These are the activations of a small network on made-up records, seen along a few directions, one row for each record.
After each row come some of the record's fields: C, V, N, G, T, B, E.
Not every record has every field; a missing one is written missing.
Other fields move the rows too, some of them a lot.
In the rows, 500 means zero.
Strong random noise was added to every row along 10 fixed directions; ignore it. To show where, here is one row again and again, with new noise each time:
715  508  438  462  501  458  574  313  502  474  360  489  535  523  377  676  710  496  549  601  458  490  422
450  473  469  649  438  477  511  470  280  389  450  442  483  365  313  454  571  343  560  648  521  652  318
408  529  519  564  439  371  425  488  373  420  387  520  325  431  498  454  519  369  540  578  571  547  512
529  569  425  479  381  145  511  402  666  417  443  402  486  614  619  861  570  627  526  453  710  356  575
506  605  440  535  584  354  451  539  549  474  445  478  469  494  622  569  326  595  624  414  591  401  627
425  491  562  551  435  405  292  442  363  421  415  566  142  542  500  428  590  405  436  463  434  426  629
195  227  477  547  302  531  489  477  348  443  561  325  791  486  400  366  315  609  775  454  712  502  579
587  540  385  577  580  535  643  551  563  437  764  337  607  526  467  727  484  660  637  391  487  361  305
445  430  437  578  501  569  318  441  245  496  452  472  487  508  389  549  499  443  534  387  504  422  544
575  337  416  474  566  864  701  315  227  565  560  713  229  530  400  386  814  391  771  574  194  529  541
540  631  362  416  561  281  724  509  580  558  695  355  366  438  632  662  751  266  686  435  680  597  342
634  563  573  428  610  398  258  457  506  526  411  383  371  466  398  316  579  329  407  379  435  494  493

329  547  599  469  536  704  331  739  345  513  582  481  476  442  550  458  290  420  442  401  624  328  376 -> C=c1, V=v1, N=n1, G=missing, T=missing, B=b1, E=missing
476  584  740  514  574  635  458  731  499  350  512  492  469  397  481  396  324  572  430  606  541  369  246 -> C=c2, V=v2, N=n3, G=g1, T=t2, B=b1, E=missing
416  630  476  665  539  510  550  606  365  456  745  414  239  474  439  557  702  327  447  461  492  647  249 -> C=c2, V=v2, N=n3, G=g2, T=t2, B=b2, E=e2
613  535  489  427  547  461  795  431  546  466  462  708  238  447  590  418  752  355  644  728  376  644  520 -> C=c2, V=v1, N=n3, G=g1, T=t1, B=b1, E=missing
587  588  587  429  519  638  404  566  327  475  275  661  609  337  444  709  503  246  380  723  545  393  216 -> C=c2, V=v1, N=n1, G=missing, T=missing, B=b1, E=missing
629  452  549  454  648  469  345  458  506  504  369  500  477  486  470  254  441  537  536  387  355  443  717 -> C=c2, V=v2, N=n3, G=g1, T=t2, B=b1, E=missing
375  379  543  516  453  584  454  558  432  516  545  472  595  429  452  243  357  534  565  453  504  525  549 -> C=c1, V=v2, N=n1, G=missing, T=missing, B=b1, E=missing
452  368  648  393  380  732  679  455  550  431  720  600  111  697  495  387  800  608  533  572  268  430  526 -> C=c1, V=v1, N=n3, G=g1, T=t2, B=b2, E=e2
573  666  190  688  700  544  753  565  373  570  580  609  430  419  664  902  474  532  650  481  530  556  463 -> C=c1, V=v2, N=n1, G=missing, T=missing, B=b2, E=missing
321  551  586  594  497  523  505  647  297  385  704  504  65  404  455  404  672  184  426  565  523  598  248 -> C=c2, V=v1, N=n1, G=missing, T=missing, B=b2, E=e2
522  425  388  641  535  465  413  407  347  464  398  521  521  532  431  543  413  602  560  394  482  463  686 -> C=c2, V=v2, N=n1, G=missing, T=missing, B=b1, E=missing
576  778  699  505  694  550  87  725  533  481  310  496  558  408  523  504  185  517  169  429  498  288  367 -> C=c1, V=v2, N=n3, G=g2, T=t2, B=b2, E=missing
410  401  406  643  437  319  684  428  611  427  526  368  585  514  480  387  455  688  720  510  579  721  642 -> C=c2, V=v2, N=n3, G=g1, T=t2, B=b2, E=e2
551  432  507  474  502  732  435  469  397  620  668  431  588  613  397  709  644  481  398  321  476  343  373 -> C=c2, V=v2, N=n2, G=missing, T=missing, B=b1, E=missing
631  453  538  379  539  839  666  418  567  580  600  484  695  564  312  390  574  602  561  590  308  549  386 -> C=c1, V=v1, N=n2, G=missing, T=missing, B=b1, E=e2
683  652  634  408  678  664  212  527  402  545  354  388  455  487  305  486  600  335  211  435  459  398  315 -> C=c1, V=v1, N=n3, G=g1, T=t2, B=b1, E=e2
363  412  386  550  498  742  575  478  343  570  615  497  376  538  453  517  592  522  643  456  529  595  566 -> C=c1, V=v1, N=n1, G=missing, T=missing, B=b2, E=e2
465  591  745  639  425  365  207  625  627  189  460  645  98  602  556  399  287  744  226  578  256  165  593 -> C=c2, V=v1, N=n1, G=missing, T=missing, B=b1, E=e2
552  674  611  399  579  470  629  641  661  494  560  666  325  455  768  481  396  501  586  587  500  436  475 -> C=c2, V=v2, N=n2, G=missing, T=missing, B=b1, E=missing
385  428  622  578  236  477  496  507  612  371  541  447  509  563  436  447  498  655  362  659  475  530  442 -> C=c1, V=v1, N=n2, G=missing, T=missing, B=b2, E=missing
560  527  379  681  558  554  628  551  487  463  799  483  518  493  448  563  491  575  509  408  272  521  379 -> C=c2, V=v2, N=n2, G=missing, T=missing, B=b1, E=missing
299  272  465  507  442  570  203  484  250  597  687  176  713  521  281  390  493  344  481  111  620  495  467 -> C=c2, V=v2, N=n1, G=missing, T=missing, B=b2, E=e2
662  480  448  318  499  539  618  311  522  544  142  658  681  498  562  698  502  561  632  694  611  523  644 -> C=c1, V=v1, N=n1, G=missing, T=missing, B=b2, E=missing
431  551  485  633  504  478  376  532  260  470  264  569  611  333  416  502  368  294  438  637  654  658  456 -> C=c2, V=v1, N=n2, G=missing, T=missing, B=b1, E=missing
520  666  304  650  654  353  672  665  434  468  667  360  561  335  554  633  506  315  626  456  673  676  291 -> C=c2, V=v1, N=n3, G=g2, T=t2, B=b1, E=missing
573  533  636  302  614  660  545  604  691  582  547  502  588  562  556  447  432  656  549  466  491  333  409 -> C=c2, V=v2, N=n3, G=g1, T=t2, B=b2, E=e2
251  412  283  624  316  199  647  429  379  519  580  432  461  419  597  493  659  208  678  515  733  853  601 -> C=c2, V=v1, N=n2, G=missing, T=missing, B=b2, E=missing
354  339  588  442  303  504  524  478  568  435  903  251  399  687  423  470  745  521  474  372  587  439  370 -> C=c2, V=v1, N=n2, G=missing, T=missing, B=b1, E=e2
267  425  488  522  356  419  261  570  452  483  539  383  595  578  625  759  322  615  411  275  775  286  591 -> C=c1, V=v2, N=n1, G=missing, T=missing, B=b2, E=missing
603  663  625  151  443  144  604  493  783  605  360  502  424  426  726  575  721  199  482  608  768  553  413 -> C=c2, V=v2, N=n1, G=missing, T=missing, B=b1, E=missing
661  652  323  555  806  443  582  643  743  647  717  330  639  451  589  358  281  639  587  270  453  602  585 -> C=c1, V=v1, N=n2, G=missing, T=missing, B=b2, E=missing
684  786  403  703  637  132  484  562  532  408  391  551  226  365  596  608  506  364  403  540  473  631  489 -> C=c2, V=v2, N=n1, G=missing, T=missing, B=b1, E=missing
614  303  367  495  595  768  728  408  477  564  689  532  556  544  444  381  580  596  793  407  287  497  616 -> C=c2, V=v1, N=n1, G=missing, T=missing, B=b1, E=missing
685  665  530  507  695  485  403  495  347  532  197  623  349  358  465  430  489  233  416  624  430  546  445 -> C=c2, V=v2, N=n1, G=missing, T=missing, B=b1, E=e1
352  455  591  700  603  573  319  625  378  412  435  700  261  429  527  38  164  619  544  460  230  476  823 -> C=c2, V=v2, N=n3, G=g1, T=t1, B=b1, E=missing
344  423  572  498  381  237  229  623  666  425  691  264  660  557  577  549  287  643  384  199  666  226  551 -> C=c2, V=v2, N=n1, G=missing, T=missing, B=b1, E=missing
607  503  474  527  525  526  416  404  372  528  331  581  633  452  408  518  461  428  439  600  408  586  444 -> C=c2, V=v2, N=n2, G=missing, T=missing, B=b2, E=e1
449  167  591  120  268  544  552  295  645  600  539  393  848  716  519  620  697  650  646  389  666  246  630 -> C=c2, V=v2, N=n3, G=g1, T=t1, B=b1, E=missing
301  379  391  668  200  289  596  404  359  395  552  370  614  466  367  622  651  362  493  623  714  721  403 -> C=c2, V=v1, N=n2, G=missing, T=missing, B=b1, E=missing
443  367  561  414  367  675  427  480  451  529  822  493  344  671  439  522  698  481  303  317  220  300  349 -> C=c1, V=v2, N=n1, G=missing, T=missing, B=b2, E=e1
544  465  574  508  503  771  512  472  265  480  285  741  499  400  349  381  530  434  468  744  296  536  413 -> C=c1, V=v2, N=n3, G=g1, T=t1, B=b1, E=missing

Which values does each new row have?
396  437  480  662  517  775  503  423  167  524  449  665  202  446  365  185  602  349  569  600  355  783  674 -> C=c1, V=v1, N=n2, G=missing, T=missing, B=b1, E=missing
564  576  248  791  734  733  498  490  248  500  547  846  144  590  655  690  345  753  553  365  95  315  806 -> C=c1, V=v2, N=n1, G=missing, T=missing, B=b2, E=e1
417  444  696  372  362  683  303  534  579  520  498  599  547  678  556  598  427  600  297  510  418  213  470 -> C=c2, V=v1, N=n2, G=missing, T=missing, B=b2, E=e1
602  446  875  360  393  576  246  382  706  338  284  745  226  747  525  267  376  811  223  626  173  165  763 -> C=c2, V=v1, N=n2, G=missing, T=missing, B=b1, E=e1
601  454  624  645  493  688  495  496  550  308  547  479  531  508  231  365  369  776  370  628  242  449  410 -> C=c1, V=v1, N=n1, G=missing, T=missing, B=b1, E=missing
585  560  544  297  349  359  637  409  737  513  385  497  518  635  572  724  747  539  421  651  608  487  435 -> C=c1, V=v1, N=n3, G=g1, T=t2, B=b2, E=e2
555  643  407  701  581  595  711  623  365  335  485  651  447  371  553  755  382  493  592  758  450  422  248 -> C=c2, V=v1, N=n1, G=missing, T=missing, B=b1, E=e1
757  471  429  475  762  640  467  461  609  590  747  415  589  607  447  391  452  691  542  154  224  374  605 -> C=c2, V=v2, N=n2, G=missing, T=missing, B=b1, E=missing
502  582  606  574  519  553  730  618  506  311  557  619  327  370  516  473  462  497  534  801  370  627  174 -> C=c2, V=v2, N=n1, G=missing, T=missing, B=b2, E=e1
623  672  552  464  528  477  672  604  685  460  552  566  357  455  642  667  570  553  480  640  481  429  330 -> C=c1, V=v2, N=n1, G=missing, T=missing, B=b1, E=missing
478  643  387  566  524  367  595  495  488  581  316  520  706  308  547  568  422  356  544  657  702  752  433 -> C=c1, V=v2, N=n2, G=missing, T=missing, B=b2, E=missing
400  326  352  581  344  427  525  310  311  475  259  560  669  529  436  594  466  551  662  632  624  543  738 -> C=c2, V=v1, N=n1, G=missing, T=missing, B=b1, E=e2
761  500  473  376  754  759  456  461  396  649  371  487  648  450  350  369  572  344  573  401  400  534  466 -> C=c2, V=v1, N=n3, G=g1, T=t2, B=b1, E=missing
474  518  805  288  303  386  560  531  773  412  542  546  379  515  596  384  628  455  409  726  478  418  331 -> C=c2, V=v2, N=n2, G=missing, T=missing, B=b1, E=missing
558  627  455  578  488  473  491  491  403  381  291  661  473  463  522  859  455  508  473  660  566  350  478 -> C=c2, V=v1, N=n1, G=missing, T=missing, B=b1, E=missing
563  616  662  318  497  164  286  517  765  501  263  466  481  433  630  368  395  447  391  559  610  493  548 -> C=c2, V=v2, N=n1, G=missing, T=missing, B=b2, E=e2
454  489  463  444  541  510  499  527  523  555  649  628  258  561  708  498  492  420  534  388  388  365  604 -> C=c2, V=v1, N=n1, G=missing, T=missing, B=b2, E=e1
479  415  477  549  355  472  193  425  380  479  474  278  633  545  222  603  626  413  203  391  565  537  319 -> C=c1, V=v1, N=n1, G=missing, T=missing, B=b2, E=e2
255  513  709  498  298  415  507  715  672  460  580  378  694  407  540  305  202  581  446  645  677  535  350 -> C=c1, V=v2, N=n2, G=missing, T=missing, B=b1, E=missing
667  908  504  498  684  363  568  701  765  449  332  547  500  385  654  812  304  544  381  651  633  491  253 -> C=c1, V=v1, N=n1, G=missing, T=missing, B=b2, E=e2
